Each row has a name. Each question is about the rows just above it.

Sovak: 104; 97; -54; 53; -48; 86; 82; -29
gepa: -80; -66; 25; 7; 40; -9; -97; 51
mogop: 19; 69; -13; 49; 5; 78; 3; -3
Tuki: -65; -75; 93; 27; 77; -49; 47; 56
gemod: -53; 10; -5; 33; 62; -64; 69; 44
fil: 95; 82; -58; 42; -26; 75; 56; -42
Buni: -67; 50; -33; 38; 36; -67; -24; 20
paz: -83; -96; 67; -72; 43; -71; 11; 27
maduf: 95; 82; -58; 42; -26; 75; 56; 60
Move every entry of 104 by -1 step of 1. | 103
Shift each entry of 86 by +1 times 1: | 87

Gisen: 14; 70; 30; -3; -33
Bula: 13; 60; 78; 22; 0
lol: 15; 55; 66; 18; -4
resu: 37; 70; 30; -3; -33
pepan: 41; 73; 27; -6; -38
Pibib: 48; 82; 22; -9; -46
gurav: 14; 63; 89; 26; -3
Move every entry of 30 by +1 step of 1. | 31
Move every entry of -6 by +1 step of 1. | -5
Move every entry of 15; 55; 66 by +1 step of 1. | 16; 56; 67

Kazus: -35; -17; -23; 26; -57; -3; -21; 2; 18; 5; 4; -4; -30; 17; -12; -49; -28; -93; 17; -28; 25; -24; -13; -31; -15; -65; 18; -16; -67; 3; 15; 3; 22; -4; 5; 11; 20; -22; -38; 11; 8; 2; -22; -74; 2; -41
gevof: 55; 8; 12; -27; 60; 1; 30; -4; -19; -15; -18; 13; 30; -18; 12; 45; 28; 96; -13; 44; -32; 20; 5; 37; 20; 65; -15; 20; 86; -14; -16; -16; -20; -12; -8; -5; -27; 37; 37; -14; -15; 11; 13; 72; 5; 28
Tade: -7; -24; -28; 5; -30; -13; -14; -8; -3; -10; -11; -5; -18; -6; -15; -33; -26; -41; -1; -10; 8; -25; -22; -16; -14; -33; -5; -14; -21; -9; -3; -14; -1; -20; -9; -4; 4; -7; -25; -9; -11; -4; -26; -37; -7; -37
-4 with -1 step of 1 on every entry: | -5
Shift each entry of -4; 4 by -1 times 1: | -5; 3
-15 with +1 step of 1 on every entry: | -14

Tok: 10; -14; -22; -8; 5; 9; -11; 40; 1; -5; 19; 9; 20; -7; -8; -3; -17; 23; -32; 19; -53; 27; -1
karer: 8; -17; -23; 0; 2; -7; 1; 44; -10; -8; 23; 18; 21; 3; -2; 4; -20; 30; -37; 16; -65; 19; -15
Depag: 18; 19; -2; 7; 2; -33; 7; 32; -32; 17; 12; 20; 33; 5; 3; 12; -28; 44; -65; 7; -99; 34; -26
Gub: 25; 31; 28; -20; 24; -10; -18; -12; -12; 28; -17; -18; 22; -19; -18; -19; 29; -18; 30; 23; 33; -18; 29
dezo: 18; 19; -2; 7; 2; -33; 7; 32; -32; 17; 12; 20; 33; 5; 3; 12; -28; 44; -65; 19; -52; 9; -9
-28 with +1 step of 1 on every entry: | -27
40; 1; -5; 19 with +1 step of 1 on every entry: | 41; 2; -4; 20
2; -33 with +1 step of 1 on every entry: | 3; -32

kos: 48; 67; 67; 43; 19; 53
Zema: -30; 114; 16; 1; 107; 96
saviv: -20; 9; -38; -14; -12; 19
mebuv: -45; 28; -53; 34; -12; 91
nitev: -11; 39; -22; 27; -10; -25
sonun: -11; 35; -22; 27; -10; -25
Guti: -28; 15; -38; 28; -11; -4
palip: -11; 35; 2; 27; -10; -25
Bife: -20; 18; -40; 16; 7; -8
Move every entry of -20; 9; -38 by +1 step of 1. | -19; 10; -37
Shift each entry of 34 by -1 times 1: | 33
Move every entry of 1 by -1 step of 1. | 0
Shift each entry of 39; -22; 27; -10 by +1 times 1: | 40; -21; 28; -9
Move every entry of 2; 27 by +1 step of 1. | 3; 28

